These are the activations of a small neural network, seen along a few directions. Each row is one input.
In each table, some parts of the input vary, and every possible input appears once, in random order.
A made-up example of a description, with smaller parts first: one of 8 places around a ring, together with either a single point or (one of 2 separate values, together with one of 4 places along a line) or one of 11 places around a ring.
Shared parts are said once, and a part with two or three values counts as separate values.

Other details of the inputs vary at random and push rows far along two fixed directions, the same in every table; ignore that.
These rows show it; all are for the same input, with only those details redrawn:
[-.06 -.25 .02 -.19 -.14 .18 .54 .22 .49 .03 -.49]
[-.04 -.11 -.35 -.31 -.20 -.12 .12 -.36 .17 .40 .21]
[.20 .18 .04 -.29 .02 -.22 -.24 -.49 -.32 .32 .35]
[.18 .04 .43 -.17 .07 .09 .21 .11 .01 -.06 -.38]

A family of inputs:
row 1: [-.18 -.24 -.57 .14 -.08 -.09 -.33 -.10 .27 -.05 .51]
row 2: [-.05 .07 -.53 .37 .12 -.34 -.36 -.42 -.93 .26 -.12]
row 3: [-.19 -.01 -.37 -.03 -.27 -.23 .02 -.18 .20 .36 .36]
row 4: [.20 .68 .43 .46 .06 -.20 -.16 .22 -.46 -.41 .14]
row 5: [.19 .46 -.30 .08 -.05 -.14 -.16 -.31 -.50 .08 .45]
row 6: [.26 .39 .59 .11 .22 .00 -.24 .22 -.53 -.07 -.10]
row 7: [-.16 -.27 -.23 .42 -.25 .10 .22 .41 .33 -.15 -.24]
row 8: [-.19 .17 -.36 .43 -.27 .10 .47 .53 .28 -.21 -.18]
row 9: [-.04 -.11 -.35 -.31 -.20 -.12 .12 -.36 .17 .40 .21]
row 10: [.22 .28 .77 -.30 .36 .10 -.24 -.21 -.36 -.17 .00]
row 11: [-.10 -.05 .25 .32 .06 .19 -.13 .26 -.01 -.38 -.05]
row 12: [.11 -.37 .45 .11 .10 .11 -.10 .30 -.06 .03 -.39]
row 13: [-.36 .23 -.49 .19 -.25 -.13 .05 -.15 .24 -.06 .62]
row 14: [-.36 -.19 .10 -.04 -.09 .23 .41 .31 .65 -.12 -.24]
row 15: [.13 -.39 .33 .10 .15 .24 -.12 .39 -.22 .09 -.45]
row 16: [.20 .03 .31 -.17 .13 .23 .19 .20 -.14 -.01 -.44]
row 17: [-.23 .17 -.58 .14 -.14 -.20 -.07 -.06 .36 -.16 .63]
row 18: [-.26 .00 -.15 .02 -.15 .26 .51 .21 .52 -.35 -.15]
row 19: [.02 .05 .40 -.06 .24 .06 -.09 .24 .26 -.30 -.06]
row 20: [.15 -.12 .78 -.02 .39 .13 -.53 -.03 -.43 -.10 -.02]
row 21: [.16 .08 .05 -.46 .25 -.15 -.42 -.52 -.10 .09 .49]
row 22: [.30 .50 .45 .00 .34 -.05 -.32 -.04 -.30 -.57 .22]
row 23: [-.03 -.25 -.34 .01 .24 -.33 -.43 -.50 -.93 .51 -.25]
row 24: [-.09 .06 -.23 .17 -.26 .10 .55 .28 .40 -.23 -.26]
row 25: [-.13 -.58 -.35 -.20 .06 -.02 -.38 -.21 .32 .27 .34]
row 26: [.09 -.03 .08 .45 .01 .17 -.06 .44 -.24 -.21 -.26]
Describe the family of inputs behind these rows. -> one of 2 separate values, together with either a single point or (one of 3 separate values, together with one of 4 places along a line)
The inputs of row 17 and row 19 match in every part but the choice among 2 separate values. If row 4 is changed in the same way as row 17 into row 19, which row does it become? -> row 3
Change only the choice among 2 separate values in row 2. List by row number the other rows that result. -> row 23
Change only the choice among 3 separate values in row 7. List by row number the other rows that result. -> row 4, row 24
Change only the choice among 3 separate values in row 16. List by row number the other rows that result. -> row 6, row 15

A family of inputs:
row 27: [-.18 -.24 -.18 .17 -.18 .28 .34 .50 .48 -.28 -.23]
row 28: [-.12 -.09 -.20 .10 .09 -.04 -.13 -.11 .08 -.20 .14]
row 29: [.25 .47 .79 -.05 .36 .04 -.09 .18 -.30 -.40 -.21]
row 30: [.51 .64 .83 -.04 .32 -.04 -.42 -.16 -.69 -.20 .26]
row 31: [.12 .09 .34 .22 -.05 .01 .08 .28 -.21 -.02 -.28]
row 32: [.22 -.21 .26 -.39 .10 .04 -.05 -.13 .10 .18 -.11]
row 33: [-.33 -.30 -.09 -.13 -.10 .33 .73 .34 .83 -.30 -.62]
row 34: [-.36 -.42 -.60 .09 -.27 .16 .68 .20 .65 .01 -.62]
row 35: [.19 .21 .75 .27 .19 .06 -.32 .38 -.32 -.38 -.04]
row 36: [-.25 -.02 -.96 -.07 -.18 -.36 -.42 -.58 .02 .37 .97]
row 37: [.04 .13 -.14 .10 .02 -.10 .14 .07 -.11 .00 -.21]
row 38: [-.03 .06 -.84 -.02 -.32 -.31 -.15 -.57 -.24 .59 .67]
row 39: [-.05 -.41 -.24 -.20 .11 -.09 -.43 -.44 -.39 .58 .13]
row 40: [.00 .07 .29 -.07 -.10 .00 .04 .03 .10 .06 .15]
Describe the family of inputs behind these rows. -> either one of 2 separate values or (one of 3 separate values, together with one of 4 places along a line)
Change only the choice among 3 separate values in row 29. List by row number the other rows that result. -> row 36, row 37

A family of inputs:
row 41: [.03 -.18 .16 -.06 -.09 .17 .35 .24 .21 .03 -.45]
row 42: [.12 .34 -.26 -.09 -.15 -.10 .02 -.18 .05 .04 .43]
row 43: [.03 .40 -.36 .07 -.16 -.19 -.09 -.26 -.09 .05 .57]
row 44: [-.21 -.27 -.22 -.25 -.10 .10 .17 -.07 .45 .15 .05]
row 45: [.34 .13 .53 .12 .27 .09 -.17 .31 -.37 -.24 -.32]
row 46: [.27 .18 -.02 .03 .13 -.22 -.56 -.38 -.62 .14 .43]
row 47: [.14 .04 .31 .02 .24 .13 -.04 .14 -.20 -.25 -.31]
row 48: [.00 .01 -.09 -.29 -.02 -.07 .00 -.33 -.08 .28 .14]
row 49: [.32 .32 .65 .01 .22 .10 -.09 .26 -.13 -.45 -.04]
row 50: [-.05 -.16 .29 .14 .01 .18 .16 .43 .25 -.14 -.33]
row 51: [.13 .23 .22 -.19 .21 -.18 -.54 -.50 -.45 .15 .55]
row 52: [.25 .20 -.03 .05 .14 -.24 -.56 -.31 -.62 .18 .45]
row 53: [-.23 -.17 -.57 .00 -.31 -.15 .12 -.18 .14 .46 .23]
row 54: [.19 .41 .26 .11 .12 -.14 -.36 -.10 -.35 -.22 .46]
row 55: [-.42 -.31 -.08 .14 -.13 .26 .46 .41 .60 -.19 -.43]
row 56: [-.08 .05 -.20 .10 -.09 -.21 -.39 -.33 -.23 .24 .56]
row 57: [-.05 .24 -.04 .24 -.14 .12 .39 .38 .27 -.34 -.17]
row 58: [-.12 .07 -.21 -.04 -.05 -.19 -.02 -.30 -.10 .15 .14]
row 59: [-.07 .12 -.44 -.01 -.27 .03 .35 .06 .43 -.02 .16]
row 60: [.24 .20 .50 .10 .36 .04 -.16 .15 -.36 -.41 -.34]
row 61: [.09 .32 .33 .01 .18 -.14 -.26 -.26 -.58 .02 .11]
row 62: [-.17 -.03 -.11 -.06 .00 -.06 -.15 -.24 .02 .11 .29]
row 63: [-.12 -.09 .01 .18 .08 .16 .16 .27 .04 -.25 -.39]
row 64: [-.18 -.26 -.23 -.25 -.08 .04 .17 -.08 .51 .08 .03]
row 65: [.20 .29 .69 .04 .29 .01 -.02 .11 -.37 -.31 -.40]
row 66: [-.10 -.34 -.62 -.05 -.21 .02 .10 -.09 .27 .25 .08]
row 67: [.31 .19 .74 .05 .20 .09 -.03 .19 -.40 -.17 -.40]
row 68: [.01 -.04 -.19 .18 -.02 -.05 -.16 -.02 -.20 .02 .06]
row 69: [.12 .23 .41 -.07 .25 -.08 -.41 -.25 -.41 -.05 .27]
row 70: [-.21 -.02 -.13 .00 -.01 -.07 -.16 -.22 .00 .09 .29]
row 71: [-.06 -.02 .02 .12 -.03 -.06 -.17 .02 -.03 .09 .19]
row 72: [.04 -.03 -.18 .14 .00 -.06 -.15 .03 -.17 .08 .07]
row 73: [.06 .14 -.04 -.04 -.05 -.04 -.07 -.04 .09 -.09 .36]
row 74: [-.08 -.06 -.54 .12 -.13 -.20 -.25 -.22 -.17 .29 .39]
row 75: [.19 .59 .42 .33 .10 .02 .01 .30 -.28 -.49 -.07]
row 76: [-.13 -.27 -.64 -.26 -.12 -.01 .04 -.29 .23 .30 .21]
row 77: [.09 .06 .05 -.27 .05 -.09 .01 -.25 -.06 .12 .00]
row 78: [-.24 -.32 -.30 .10 -.06 .19 .45 .36 .52 -.23 -.53]
row 79: [-.33 -.24 -.88 .02 -.21 -.15 .05 -.27 .27 .21 .26]
row 80: [-.28 -.22 -.71 -.23 -.26 -.16 .21 -.40 .34 .41 .23]
row 81: [.16 -.07 -.30 -.15 -.03 -.12 -.26 -.23 -.15 .31 .32]
row 82: [-.11 -.34 -.04 -.04 -.20 .23 .58 .44 .53 .08 -.58]
row 83: [-.08 -.10 -.31 -.08 -.13 -.16 -.25 -.28 .04 .37 .51]
row 84: [-.07 .14 .19 .28 -.03 .12 .18 .43 .19 -.45 -.13]
row 85: [.08 .27 .33 .22 .07 .05 -.02 .28 -.05 -.42 .03]
row 86: [.27 .16 .23 -.19 .12 -.18 -.57 -.44 -.44 .22 .57]
row 87: [-.07 -.07 .22 -.06 .03 .16 .34 .19 .13 -.08 -.46]
row 88: [-.04 -.05 .03 .10 -.04 -.03 -.16 -.04 -.04 .05 .17]
row 89: [.26 .04 .50 -.11 .09 .11 .08 .13 -.16 -.03 -.34]
row 90: [-.08 -.06 .34 .27 .02 .15 .10 .47 .12 -.22 -.33]
row 91: [-.36 -.19 -.34 .06 -.13 -.02 .14 -.01 .40 -.01 .05]
row 92: [.03 -.14 .10 -.06 .12 .21 .19 .22 .12 -.19 -.42]
row 93: [-.19 -.34 -.41 -.12 -.24 .01 .10 -.02 .47 .33 .21]
row 94: [.06 -.14 .44 .07 .06 .22 .13 .37 .18 -.21 -.37]
row 95: [.27 .26 .39 -.02 .12 -.15 -.30 -.15 -.55 .16 .13]
row 96: [-.04 .01 .06 -.10 .09 -.07 -.14 -.17 .05 -.03 .15]
row 97: [.04 -.01 .37 .16 .00 .14 .24 .32 -.04 -.14 -.50]
row 98: [.06 .27 .33 .04 .24 -.16 -.42 -.23 -.38 -.14 .26]
row 99: [-.10 -.26 -.44 -.14 -.05 .03 .16 -.07 .32 .04 -.08]
row 100: [-.29 -.10 -.36 .04 -.16 -.07 .26 -.08 .22 .10 -.09]
row 101: [.27 -.03 .31 .01 .16 .13 -.06 .19 -.18 -.17 -.29]
row 102: [.18 .23 .65 .23 .15 .05 -.05 .24 -.45 -.22 -.37]
row 103: [.25 .34 .62 .13 .21 .08 -.09 .29 -.17 -.49 -.04]
row 104: [-.05 -.12 .28 -.09 .11 .16 .18 .21 .33 -.24 -.33]
row 105: [-.08 .02 .04 -.04 .08 -.08 -.14 -.16 .03 -.05 .16]
row 106: [-.14 .11 .00 .05 -.01 -.07 .02 -.13 -.20 .06 -.01]
row 107: [-.23 -.15 -.35 .12 -.26 -.05 .22 .06 .17 .26 -.04]
row 108: [-.13 -.33 -.24 -.11 -.19 .09 .14 .02 .44 .18 .05]
row 109: [-.18 -.18 -.26 -.21 -.14 .04 .28 -.13 .25 .24 -.09]
row 110: [.26 .23 .70 .13 .19 .05 -.04 .28 -.40 -.15 -.38]
row 111: [-.18 -.29 -.07 -.13 -.11 .20 .62 .28 .58 -.08 -.61]
row 112: [.11 -.26 .00 -.07 -.01 .21 .21 .27 .23 -.07 -.39]
row 113: [-.05 -.22 -.25 -.20 -.21 .01 .25 -.01 .27 .35 -.07]
row 114: [-.05 .15 -.20 -.14 -.02 -.24 -.24 -.53 -.36 .35 .43]
row 115: [.05 .01 .04 .01 -.07 -.06 -.02 -.11 -.18 .17 .01]
row 116: [.02 -.13 .42 .14 .05 .21 .13 .38 .16 -.23 -.37]
row 117: [.08 -.07 .11 -.14 .00 -.01 -.15 -.02 .05 .16 .17]
row 118: [-.15 -.31 -.80 -.28 -.17 -.09 .07 -.34 .36 .31 .25]
row 119: [-.06 -.39 -.22 .01 -.13 .25 .43 .47 .51 -.04 -.51]
row 120: [.06 -.05 -.15 .13 .00 -.03 -.15 -.03 -.18 .02 .04]
row 121: [-.05 -.04 -.31 -.03 .04 -.07 -.15 -.25 -.14 .10 .19]
row 122: [.27 .62 .00 .03 .02 -.26 -.35 -.35 -.46 -.02 .65]
row 123: [-.10 -.13 -.01 .12 .07 .17 .19 .25 .10 -.22 -.39]
row 124: [.06 -.01 -.14 -.07 .12 -.07 -.12 -.15 -.10 -.04 .04]
Describe the family of inputs behind these rows. -> one of 6 places along a line, together with either one of 2 separate values or (one of 3 separate values, together with one of 4 places along a line)
The inputs of row 57 and row 42 match in every part but the place on the line of 6. If row 71 is changed in the same way as row 57 into row 42, which row does it become? -> row 117
The inputs of row 67 and row 115 match in every part but the place on the line of 6. If row 122 is changed in the same way as row 67 into row 115, which row does it become? -> row 43
Change only the choice among 3 separate values in row 107. List by row number the other rows that result. -> row 74, row 90
Change only the choice among 2 separate values in row 49. List by row number the other rows that result. -> row 42
Change only the place on the line of 4 in row 41. List by row number the other rows that result. -> row 82, row 109, row 111
Change only the choice among 3 separate values in row 47. List by row number the other rows that result. -> row 69, row 87
Change only the choice among 2 separate values in row 85. List by row number the other rows that result. -> row 57
